A small network was shown many inputs. Here are its activations along a few directions, one row for each input.
Each table varies a few parts of the input and shows all the possible inputs, shuffled.
A made-up example of a description, with smaller parts first: values(3) and (point or line(11) or (line(4) and ring(5))).
Shared parts are said once, and a part with two or three values counts as separate values.

Other details of the inputs vary at random and push rows far along two fixed directions, the same in every table; ignore that.

Table:
R1: [  9  46   6  29 -30 -28  33  14  29 -24 -37]
R2: [  4 -14  13  -4 -23  13 -14  14 -10  15  13]
R3: [-17  12  -1   2  16 -31  15  -1  35  -7 -11]
R4: [ -4 -30   7 -15  26   8 -29  -5   3  20  25]
R5: [ -4  25 -27   7  39 -45  30 -38   8 -18 -12]
R6: [  4  34   9  21 -33  16  24  14  22 -35 -49]
R7: [ -9 -11   7  -4 -16  21 -11  12  -2   9   5]
R8: [ -5 -18   8  -5  -3  32 -13   6   0   5   3]
R9: [  8   5 -21  11   4   2  -2 -10  -8  -4   3]
R10: [  3 -12   7   3 -11  26 -24   3  -3   7   8]
R11: [ 17  -7  -4  -2 -17  21 -14   6 -37   6  13]
R12: [ 33  -4  31 -34 -84 115  -1  29 -93 -15 -27]
R13: [ -6 -22 -25 -10  36 -37  -5 -15  -5  23  38]
R14: [-10 -31   2  -9  29 -19 -32  -6   1  30  41]
R15: [  1 -13 -18  -2   5  23  -4  -3 -16   2   5]
R16: [  8 -42   5 -44  20  22 -23 -15 -64  25  37]
R17: [ 15  46  11  35 -42  -4  18  17  12 -26 -34]
R18: [-17  30 -35  12  49 -60  46 -38  27 -24 -22]
R19: [-17 -37   6 -23  22   9 -23   1  -1  28  33]
R20: [-19 -37  -4 -10  24  10 -25  -7   8  21  26]
R21: [ -2   7   1   7  17 -18   0  -7  28  -7  -7]
R22: [ -4 -25  10 -17  31 -19 -24  -2   4  21  28]
R23: [  5  30   9  21 -34  23  19  15  16 -29 -44]
R24: [-21 -12 -35  -3  51 -44   6 -21  13  15  26]
R25: [  2  13   6  11   7 -26   1   3  17  -1  -3]
R26: [  1  18 -18  -5  23 -49  35 -23  -3  -9  -4]
R27: [ 17  30  13  25 -45  32   4  15   2 -23 -30]
R28: [ 12 -22  27 -22 -26  31 -17  22 -21  12   7]
R29: [  0   1   5   4  -3 -19   2   5  12   7   8]
R30: [ -1  39   6  21 -30  -5  28  15  25 -23 -40]
Each input here is: ring(5) and (values(2) or line(4)).
- Changing only the ring(5) part turns R14 into R7. The same change can be made to R22. Which row results? => R3
- Which other rows does R26 become when the values(2) part takes its other values? List them by row number. => R13
- Start at R30 and move only the ring(5) part, one step at a time. The first step leads to R23. Which rows follow, in order? => R4, R25, R1
- List by row number the other rows that have the ring(5) part in common with R27. => R4, R5, R9, R10, R21
- Which other rows does R2 become when the line(4) part takes its other values? List them by row number. => R1, R28, R29
